These are the activations of a small neural network, seen along a few directions. Each row is one input.
In each table, some parts of the input vary, and every possible input appears once, in random order.
Descriptions start from the smaller parts, as in this example, which fits no table here: one of 4 places along a line, together with either a single point or one of 9 places around a ring or (one of 2 separate values, together with one of 5 places around a ring).
Shared parts are said once, and a part with two or three values counts as separate values.
In the rows, 128 means zero.

Other details of the inputs vary at random and push rows far along two fixed directions, the same in every table; ignore that.

Rows:
row 1: [112 184 180  86 176 179 217  89  28 105 144  92  94  86 111]
row 2: [ 80  22 164 123  50 111  74 171 139  76 110 200 144 148 104]
row 3: [170 188  92 171 151  88  89  72 166 150 109  71 133 141 148]
row 4: [124 117 188 118 111 159 160 161  97 119 178 129 122  77 109]
row 5: [117  89 157  94 120 149 175 128 110  92 134 140  94  96  96]
row 6: [159 193  63 153 159 125  97 105 150 182 125  79 141 158 171]
row 7: [ 99 112 173  97 135 138 142 115  99  85 131 138 100  85 105]
row 8: [ 86  16 152 128  49 103  99 182 177  75 111 219 123 146 108]
row 9: [ 94 114 174  96 142 147 169 131  86  91 120 155 116 114  94]
row 10: [176 182  84 169 163 106  83  72 156 153 105  64 138 137 135]
row 11: [128 168 153  80 179 190 219 104  56 114 159 102  61  61 125]
row 12: [158 133  65 179 119  93  43 112 203 149 102  89 146 157 158]
row 13: [107 191 180  81 196 168 211  85  47 104 142  92  88  72 113]
row 14: [172 150  98 199 112  77  61 141 220 179 140  98 167 143 152]
row 15: [127 174 154  66 178 191 245 106  44 131 162 111  81  86 111]
row 16: [137 189 191  96 181 173 210 118  75 128 190  82  88  24 110]
row 17: [167 131  64 187 102 104  49 113 184 153 104  85 153 173 158]
row 18: [112 183 182  87 179 154 221  93  58  99 140 113  87  86 109]
row 19: [ 60  36 155 108  59 113  97 190 114  95 112 229 169 171 129]
row 20: [ 96 106 173  89 132 136 172 131  91  98 123 145 120 116  94]
row 21: [171 189  59 158 161 132 108 106 147 185 120  88 144 167 156]
row 22: [133 157  69 165 136  78  48 118 171 168  98 116 185 183 178]
row 23: [185 167  59 158 147 121 108 102 160 178 119  67 131 151 154]
row 24: [180 175  62 168 137 136  98 104 141 174 123  66 132 156 169]
row 25: [ 91   8 147 124  59 121  94 184 166  74 108 215 127 142  95]
row 26: [192 186  99 183 155 113  93 119 177 184 149  63 156 113 137]
row 27: [114 184 168  63 192 166 242  91  29 120 150 114 101  82 116]
row 28: [ 61  38 157 110  66  87 105 190 143  89 110 247 160 169 126]
row 29: [118  96 148  96 130 170 180 147  94 103 139 163  89 102 107]
row 30: [ 76  30 140 111  48 138 100 203 129 107 124 222 148 174 125]
row 31: [178 179  64 170 146 112 110 101 167 171 121  82 121 152 167]
row 32: [ 84  11 162 112  57  96  83 170 159  79 106 202 142 142  88]
row 33: [106  29 175 125  60 109 101 206 174 113 151 190 155 115  94]
row 34: [158 199  74 156 175 106 105  91 133 174 107  91 165 163 161]
row 35: [155 154  56 174 117  92  72 130 190 179 113 121 158 194 170]
Description of these inputs: one of 5 separate values, together with either a single point or one of 6 places around a ring.
Changing only the choice among 5 separate values turns row 4 into row 33. The same change can be made to row 24. Which row results?
Answer: row 23
Which other rows agree with row 10 in the choice among 5 separate values? List them by row number.
Answer: row 9, row 21, row 25, row 26, row 29, row 34
Which other rows agree with row 11 in the choice among 5 separate values? List them by row number.
Answer: row 6, row 7, row 12, row 13, row 16, row 22

Rows:
row 36: [105  61 154  91 125 178 156 156 111  88 129 171  92  95  82]
row 37: [143 159 142 165 133  99  69  82 135 114 113  62 155 116 126]
row 38: [162 152 122 168 137  86  94  75 162 115 110  87 120 114 122]
row 39: [ 95 119 217  95 135 119 196 116 112  70 148 158  90  64  82]
row 40: [101  58 187  93 127 128 143 118 122  62 111 144 103  78  53]
row 41: [180 190 120 145 145 172 144 101  94 164 169  33 122  92 146]
row 42: [109  94 200  88  99 179 183 172  74 120 184 140 110  75  98]
row 43: [126 123  81 146 121  78  76 156 164 174  96 163 211 215 140]
row 44: [131 211 104 122 175 153 128  71  71 137 127  59 122 115 172]
row 45: [ 91  82 153  86 108 148 183 131  68  84 109 202 106 152 109]
row 46: [154 176  95 165 143 125 120 126 170 160 140 116 121 137 154]
row 47: [ 98  29  64 158  47  69   5 170 225 113  65 193 152 213 161]
row 48: [ 99  80 192 105 112 118 155 119 125  54 114 144  82  84  77]
row 49: [153 169 100 168 145 126 117 139 156 166 142 110 138 128 165]
row 50: [152 183  79 106 199 152 144  60 105 143 108  63  98 109 139]
row 51: [131 139 119 156 118 150  86 135 121 130 132 108 140 131 148]
row 52: [188 202 110 144 155 149 183 106 138 177 178  66 101  96 140]
row 53: [145 171 113 161 139 136  90 130 133 165 139  92 147 137 150]
row 54: [ 69 102 161  74 121 138 179 145 102  90 140 202  90 113 133]
row 55: [ 59  49 168  88  83 122 168 185  94  92 115 238 151 168 116]
row 56: [178  87  76 182  67 107  64 155 201 158 135 128 140 158 145]
row 57: [128 162  91 144 131 126  98  99  93 142  95  98 171 189 151]
row 58: [ 58  97 177  74 114 147 143 153  69  96 138 179 120 115 128]
row 59: [138 215 100 121 191 131 164  88 101 159 140  84 114 113 183]
row 60: [200 164  93 129 170 170 163  92 127 167 151  37 102  91 109]
row 61: [194 182  98 139 152 162 173  96 130 156 155  41  82 101 132]
row 62: [141 125 133 166 130  51  51 139 208 146 114 122 191 136 113]
row 63: [105  40  65 163  49  67   4 162 214 120  77 205 158 207 169]
row 64: [149 222  97 121 183 129 193  71  94 161 121  97 125 161 148]
row 65: [ 86  80 150  79 111 150 188 134  77  79  99 183  98 156 103]
row 66: [118  79 183  89 107 156 180 202 116 136 182 176 134  76  89]
row 67: [149 167 140 166 149  75 106  99 168 134 123  87 150 110 134]
row 68: [139 219 113 121 180 142 161  78  58 165 120  72 149 159 142]
row 69: [120  59  95 177  74  76  13 220 232 162 116 201 205 184 138]
row 70: [154 138 100 157 127 140 113 124 144 131 131 129 104 128 144]
row 71: [ 73 122 179  53 161 151 194 154  68 108 157 186 112  84 117]
row 72: [ 82  95 226 104 112 117 131 134  99  77 136 147 131  85  82]
row 73: [116  74 180 104  89 156 188 192 113 121 181 171 113  81 114]
row 74: [149 105  72 178  98 113  58 147 202 136 102 127 125 172 148]
row 75: [150 137  68 127 158 126 115  89 123 148  78 100 147 182 121]
Changing only one part turns row 40 into row 60. The same change can be made to row 39. Which row results?
Answer: row 52
Changing only one part turns row 58 into row 53. The same change can be made to row 47. Which row results?
Answer: row 74
Describe the family of inputs behind these rows.
Answer: one of 5 places along a line, together with either one of 2 separate values or one of 6 places along a line
Change only the choice among 2 separate values in row 44. List by row number the other rows that result.
Answer: row 58
Which other rows agree with row 45 in the place on the line of 5? List them by row number.
Answer: row 43, row 55, row 57, row 64, row 65, row 68, row 75

Rows:
row 76: [171 174 102 157 148 120 121 128 164 174 149  85 136 119 143]
row 77: [129 144 143 108 152 162 170  99  83 128 135 105 117 109 122]
row 78: [148 147  90 151 141 102 101  97 156 140  99 101 138 156 134]
row 79: [ 78  69 142 107  92  99 112 154 134  92  95 200 138 163 123]
row 80: [ 84  86 152 100 105 139 145 164  97 105 133 193 132 144 125]
row 81: [106  88 154 101 105 151 160 159  97 103 136 166 119 122 110]
row 82: [146 163  76 145 142 117 111 123 144 173 123 124 150 168 165]
row 83: [109  62 133 134  81 101  85 146 175  98 106 173 131 141 114]
row 84: [141 108  95 164  97 106  58 136 175 139 116 113 149 154 146]
row 85: [151 215  93 132 182 136 142  76  93 162 122  64 135 136 160]
row 86: [117 119 174 111 140 124 165 122 115  96 140 136 108  82  99]
row 87: [151 191 155 120 167 158 183 100  99 144 174  78 105  78 120]
row 88: [147 164 122 106 159 162 190 125  90 140 146 110 101 107 127]
row 89: [180 202  95 152 165 143 138  91 123 165 144  51 111 111 150]
row 90: [149 116 103 183 108  77  38 133 200 149 109 114 173 157 136]
row 91: [ 91  75 161 105 108 137 135 142 110  95 117 172 124 130 101]
row 92: [117 112  80 165 102  78  38 136 179 142  84 145 178 204 156]
row 93: [114 117 163 108 131 153 153 120 102  97 131 134  99  94 109]
row 94: [113  88 153 103 106 154 161 171 120 111 150 167  96 101 114]
row 95: [119 119 175 108 129 142 154 138 102 110 153 127 117  84 106]
Changing only one part turns row 85 into row 77. The same change can be made to row 80. Which row results?
Answer: row 81
Describe the family of inputs behind these rows.
Answer: one of 4 places along a line, together with one of 5 places along a line
Change only the place on the line of 5 in row 84. List by row number the other rows that result.
Answer: row 83, row 89, row 93, row 94
Change only the place on the line of 4 in row 86. List by row number the other rows that result.
Answer: row 78, row 79, row 83
Change only the place on the line of 4 in row 88. List by row number the other rows that result.
Answer: row 76, row 82, row 94

Rows:
row 96: [137 191 176 103 184 153 193  51  54  83 130  67  83  66 104]
row 97: [106  68 149 129  88 110 124 170 162 108 118 186 139 153  97]
row 98: [122  52 144 115  74 136 126 171 152 115 155 152 109 100 113]
row 99: [ 81  71 137 127  70 130  96 146 110  92 104 181 132 171 138]
row 100: [ 85  78 124 122  93 126 107 171 141 103 117 209 118 157 148]
row 101: [ 82 100 159 116  89 124 124 173 111 113 146 189 149 141 144]
row 102: [129 212 158  93 198 176 214 102  42 145 167  84 121  78 135]
row 103: [156 171  49 159 125  91  86  99 166 177 108  94 147 186 191]
row 104: [132 211 193 109 189 137 200  83  71 121 161  80 104  47 113]
row 105: [164 163  52 165 160 107  62 111 176 174 102 101 155 165 152]
row 106: [113  78 169 133  99 100 142 147 153  91 122 181 124 124  94]
row 107: [115 157 133  91 179 173 191 120  74 119 136 134  91  97 128]
row 108: [100 108 166 103 125 146 140 115  91  85 114 128 114 118  99]
row 109: [131 107 184 121 109 155 143 171 117 129 178 126 119  74 115]
row 110: [164 177  87 175 166  84  77  85 189 143 105  89 131 129 147]
row 111: [137 195 128  72 194 173 232  81  47 139 146  80  88  89 136]
row 112: [191 179  52 181 150 101  86 106 175 193 108  82 169 184 144]
row 113: [110  69 117 101 100 111 109 150 141 127 112 168 147 153 119]
row 114: [210 164  66 204 122 115  85 121 203 189 143  59 143 143 148]
row 115: [121  63 144 127  89 155 115 175 162 106 149 169 104  91 113]
row 116: [ 93  84 164 108 107 126 115 173 116 123 141 178 167 128 110]
row 117: [ 92  56 141 103  88 100 111 158 158 106 114 174 134 145 112]
row 118: [ 98 105 147 102 124 162 148 123  68  99 112 138 120 133 117]
row 119: [130  93 159 121  98 169 132 142 100  95 148 113  98  87 101]
row 120: [147 218 142 102 181 177 246  87  50 136 158 104  76 103 138]
row 121: [157 178  75 163 168 106  82  99 180 161 107  84 134 145 149]
row 122: [187 185  46 182 146 105  94 111 171 192 106  84 165 192 162]
row 123: [ 85  78 170 122  90 104  96 180 149 115 131 176 162 132 111]
row 124: [107  71 144 122  96  78 107 132 167  97 112 162 130 129 116]
row 125: [163 158  66 169 140 112  54  86 145 163  89  70 168 180 144]
Changing only one part turns row 120 into row 103. The same change can be made to row 114. Which row results?
Answer: row 98
Describe the family of inputs behind these rows.
Answer: one of 5 separate values, together with either a single point or one of 5 places along a line
